These are the activations of a small neural network, seen along a few directions. Each row is one input.
Each table varies a few parts of the input and shows all the possible inputs, shuffled.
A made-up example of a description, with smaller parts first: one of 4 places along a line, together with either a single point or one of 11 places along a line or (one of 3 separate values, together with one of 5 places around a ring).
Shared parts are said once, and a part with two or three values counts as separate values.
In the rows, zero is written as 128.

A family of inputs:
x1: [120, 53, 136, 75, 152, 69, 158, 117, 65, 160, 55, 128, 89, 58, 68, 147, 170, 114]
x2: [150, 184, 144, 174, 142, 156, 90, 151, 204, 92, 185, 108, 159, 153, 170, 136, 65, 147]
x3: [208, 163, 221, 128, 135, 121, 80, 145, 191, 97, 129, 96, 222, 179, 122, 115, 73, 102]
x4: [125, 201, 110, 187, 134, 177, 95, 139, 177, 109, 211, 137, 153, 206, 183, 137, 70, 148]
x5: [76, 83, 70, 116, 146, 100, 174, 103, 58, 158, 142, 122, 25, 113, 130, 146, 199, 131]
x6: [177, 143, 204, 130, 155, 128, 78, 163, 185, 77, 141, 110, 207, 161, 127, 141, 63, 131]
x7: [141, 204, 109, 158, 30, 209, 97, 146, 190, 75, 181, 129, 161, 187, 190, 59, 126, 135]
x8: [80, 77, 86, 127, 159, 104, 168, 98, 75, 170, 100, 130, 63, 69, 113, 146, 172, 137]
x9: [155, 172, 168, 146, 144, 151, 73, 161, 185, 94, 162, 127, 185, 182, 153, 146, 63, 141]
x10: [122, 57, 139, 82, 148, 77, 174, 113, 63, 165, 53, 146, 119, 72, 64, 143, 156, 112]
x11: [82, 119, 52, 105, 45, 150, 172, 95, 73, 159, 92, 152, 71, 87, 128, 75, 217, 118]
x12: [101, 80, 97, 106, 146, 95, 175, 105, 71, 180, 83, 149, 82, 68, 89, 145, 160, 121]
Question: Describe the family of inputs behind these rows.
Answer: one of 2 separate values, together with either a single point or one of 5 places along a line
Question: Changing only the choice among 2 separate values turns x12 into x9. The same change can be made to x1. Which row results?
Answer: x6
Question: Change only the choice among 2 separate values in x7. List by row number the other rows that result.
Answer: x11

A family of inputs:
x13: [122, 214, 103, 150, 70, 164, 114, 155, 179, 107, 202, 95, 100, 143, 199, 129, 94, 149]
x14: [146, 111, 204, 108, 148, 96, 100, 148, 105, 111, 98, 121, 181, 158, 110, 135, 94, 132]
x15: [136, 96, 190, 115, 190, 92, 108, 150, 109, 123, 147, 119, 147, 170, 119, 168, 86, 133]
x16: [128, 177, 109, 151, 97, 161, 121, 141, 180, 82, 172, 126, 132, 159, 152, 116, 120, 130]
x17: [83, 36, 105, 90, 168, 85, 164, 127, 61, 144, 98, 115, 33, 70, 108, 168, 193, 150]
x18: [150, 190, 127, 121, 38, 176, 128, 165, 186, 87, 172, 114, 133, 123, 157, 70, 98, 125]
x19: [130, 173, 89, 148, 69, 183, 91, 167, 168, 84, 189, 123, 130, 151, 178, 111, 110, 148]
x20: [130, 157, 142, 154, 115, 160, 111, 123, 174, 111, 115, 144, 172, 143, 154, 119, 107, 131]
x21: [65, 81, 60, 124, 114, 124, 206, 67, 31, 197, 58, 144, 70, 89, 106, 90, 227, 117]
x22: [188, 146, 179, 79, 143, 117, 129, 143, 155, 133, 102, 141, 186, 152, 73, 119, 105, 87]
x23: [132, 195, 106, 165, 98, 161, 103, 159, 168, 107, 182, 115, 120, 168, 162, 132, 108, 149]
x24: [65, 94, 40, 131, 138, 98, 198, 44, 37, 213, 104, 140, 41, 86, 108, 110, 210, 108]
x25: [95, 63, 101, 91, 150, 66, 147, 103, 62, 149, 95, 116, 37, 55, 101, 153, 185, 141]
x26: [149, 119, 132, 155, 175, 108, 130, 132, 150, 121, 157, 119, 144, 146, 148, 168, 95, 121]
x27: [113, 159, 120, 145, 133, 164, 87, 125, 167, 112, 143, 140, 174, 148, 148, 127, 112, 132]
x28: [136, 128, 187, 116, 161, 92, 110, 145, 131, 124, 119, 104, 180, 130, 103, 166, 97, 122]
x29: [149, 118, 158, 140, 155, 102, 87, 141, 132, 137, 131, 135, 190, 131, 115, 151, 125, 115]
x30: [144, 174, 118, 152, 61, 173, 113, 166, 172, 80, 165, 135, 124, 146, 184, 92, 101, 148]
x31: [65, 61, 48, 130, 147, 115, 213, 52, 37, 205, 119, 142, 33, 101, 113, 119, 222, 110]
x32: [126, 121, 129, 141, 161, 130, 100, 138, 158, 127, 166, 134, 131, 191, 159, 133, 81, 141]
x33: [162, 167, 138, 129, 51, 175, 115, 142, 185, 91, 147, 120, 148, 156, 136, 72, 137, 120]
x34: [172, 135, 171, 117, 126, 154, 98, 132, 156, 127, 114, 139, 190, 122, 111, 90, 129, 116]
x35: [135, 156, 125, 141, 143, 123, 87, 112, 169, 135, 146, 120, 134, 169, 151, 135, 75, 131]
x36: [81, 51, 93, 80, 150, 81, 157, 120, 59, 129, 77, 127, 62, 47, 81, 152, 185, 136]
x37: [166, 156, 176, 113, 176, 97, 103, 122, 118, 130, 111, 112, 148, 134, 142, 208, 86, 113]
x38: [51, 80, 33, 121, 139, 115, 208, 63, 33, 194, 86, 154, 66, 78, 89, 108, 210, 104]
x39: [83, 77, 56, 101, 98, 127, 212, 70, 41, 199, 58, 154, 83, 69, 70, 73, 214, 95]
x40: [96, 46, 113, 83, 129, 86, 161, 122, 53, 126, 51, 128, 64, 58, 92, 136, 189, 145]
x41: [154, 174, 114, 153, 62, 156, 137, 132, 173, 77, 140, 133, 136, 167, 155, 106, 101, 139]
x42: [149, 155, 167, 157, 150, 107, 108, 135, 144, 174, 128, 138, 141, 143, 135, 177, 84, 139]
x43: [141, 164, 145, 137, 175, 138, 98, 123, 137, 133, 142, 154, 155, 136, 144, 154, 98, 137]
x44: [134, 140, 137, 147, 172, 132, 114, 127, 142, 107, 151, 128, 170, 135, 116, 114, 95, 136]
x45: [117, 53, 129, 64, 105, 91, 165, 122, 83, 145, 53, 113, 76, 28, 68, 114, 204, 125]
x46: [142, 164, 155, 120, 103, 170, 109, 128, 179, 113, 116, 159, 186, 123, 127, 94, 104, 115]
x47: [125, 168, 112, 152, 91, 165, 123, 157, 175, 93, 228, 102, 85, 164, 197, 114, 103, 145]
x48: [154, 136, 155, 157, 153, 136, 135, 118, 156, 104, 114, 117, 165, 130, 117, 114, 93, 132]
x49: [154, 114, 170, 133, 149, 116, 93, 149, 120, 123, 88, 144, 191, 144, 118, 145, 110, 124]
x50: [149, 103, 165, 141, 184, 112, 106, 142, 129, 137, 141, 142, 155, 148, 128, 181, 108, 121]
x51: [138, 158, 119, 177, 109, 164, 127, 161, 185, 104, 203, 105, 105, 172, 165, 133, 125, 142]
x52: [166, 112, 202, 88, 122, 108, 102, 152, 121, 123, 92, 113, 199, 137, 82, 125, 98, 115]
Question: Changing only one part turns x41 into x23. The same change can be made to x48. Which row results?
Answer: x43
Question: Describe the family of inputs behind these rows.
Answer: one of 5 places along a line, together with either one of 2 separate values or one of 6 places along a line
Question: Change only the place on the line of 5 in x40. List by row number the other rows that result.
Answer: x17, x25, x36, x45
Question: Change only the choice among 2 separate values in x17. List by row number the other rows that result.
Answer: x31

A family of inputs:
x53: [155, 155, 172, 137, 146, 136, 96, 163, 171, 96, 148, 119, 177, 166, 139, 142, 71, 132]
x54: [75, 92, 56, 131, 148, 119, 186, 71, 64, 193, 106, 154, 66, 89, 113, 125, 189, 116]
x55: [148, 188, 131, 158, 96, 169, 101, 146, 176, 113, 175, 129, 158, 173, 172, 117, 93, 136]
x56: [159, 151, 179, 135, 140, 126, 92, 162, 168, 90, 150, 116, 169, 152, 137, 147, 78, 139]
x57: [84, 93, 78, 120, 132, 117, 162, 98, 87, 156, 118, 136, 64, 92, 124, 124, 187, 130]
x58: [143, 184, 132, 154, 105, 161, 104, 149, 173, 96, 179, 132, 149, 170, 162, 118, 96, 138]
x59: [145, 172, 132, 155, 102, 158, 108, 155, 174, 88, 181, 125, 145, 164, 165, 125, 97, 144]
x60: [89, 73, 99, 113, 186, 89, 177, 70, 55, 197, 72, 141, 106, 84, 80, 150, 169, 106]
x61: [141, 171, 129, 148, 109, 162, 104, 157, 176, 87, 181, 124, 141, 156, 163, 124, 96, 141]
x62: [162, 158, 178, 141, 137, 133, 91, 152, 170, 110, 151, 124, 184, 175, 137, 146, 72, 132]
x63: [114, 75, 133, 103, 166, 87, 148, 118, 76, 151, 92, 118, 94, 101, 104, 153, 159, 126]
x64: [93, 93, 89, 122, 125, 115, 159, 109, 79, 142, 123, 119, 62, 98, 133, 126, 182, 135]
x65: [80, 83, 69, 130, 136, 121, 178, 87, 72, 174, 116, 136, 64, 94, 115, 121, 188, 121]
x66: [164, 171, 170, 148, 136, 138, 88, 143, 179, 115, 141, 120, 195, 175, 146, 138, 64, 129]
x67: [136, 162, 123, 145, 113, 157, 94, 164, 179, 80, 176, 122, 135, 146, 160, 131, 92, 151]
x68: [157, 144, 174, 130, 148, 126, 87, 173, 176, 80, 153, 113, 163, 143, 136, 153, 71, 141]
x69: [101, 98, 92, 113, 115, 116, 151, 121, 95, 136, 131, 129, 60, 102, 129, 128, 171, 133]
x70: [98, 75, 125, 104, 168, 84, 155, 99, 71, 161, 87, 126, 100, 88, 95, 148, 165, 121]
x71: [172, 176, 179, 146, 135, 141, 100, 146, 178, 117, 147, 125, 193, 179, 132, 131, 72, 120]
x72: [134, 122, 104, 96, 38, 150, 143, 118, 111, 126, 58, 133, 132, 77, 101, 48, 185, 109]
x73: [121, 81, 136, 93, 156, 88, 139, 130, 91, 145, 102, 127, 92, 103, 102, 156, 148, 123]
x74: [153, 98, 150, 79, 66, 123, 131, 119, 110, 126, 32, 132, 166, 79, 73, 70, 162, 98]
x75: [92, 66, 115, 109, 174, 87, 167, 88, 66, 179, 86, 134, 97, 88, 86, 146, 169, 113]
x76: [156, 192, 127, 162, 94, 165, 112, 135, 175, 115, 168, 139, 160, 178, 168, 105, 96, 139]
Question: Describe the family of inputs behind these rows.
Answer: one of 2 separate values, together with either a single point or one of 5 places along a line or one of 6 places along a line
Question: Changing only the choice among 2 separate values turns x69 into x73. The same change can be made to x76. Which row results?
Answer: x71
Question: Change only the choice among 2 separate values in x74. List by row number the other rows that result.
Answer: x72
Question: Start at x73 and move only the place on the line of 5, one step at a time. The first step leads to x63. Which rows follow, in order?
Answer: x70, x75, x60
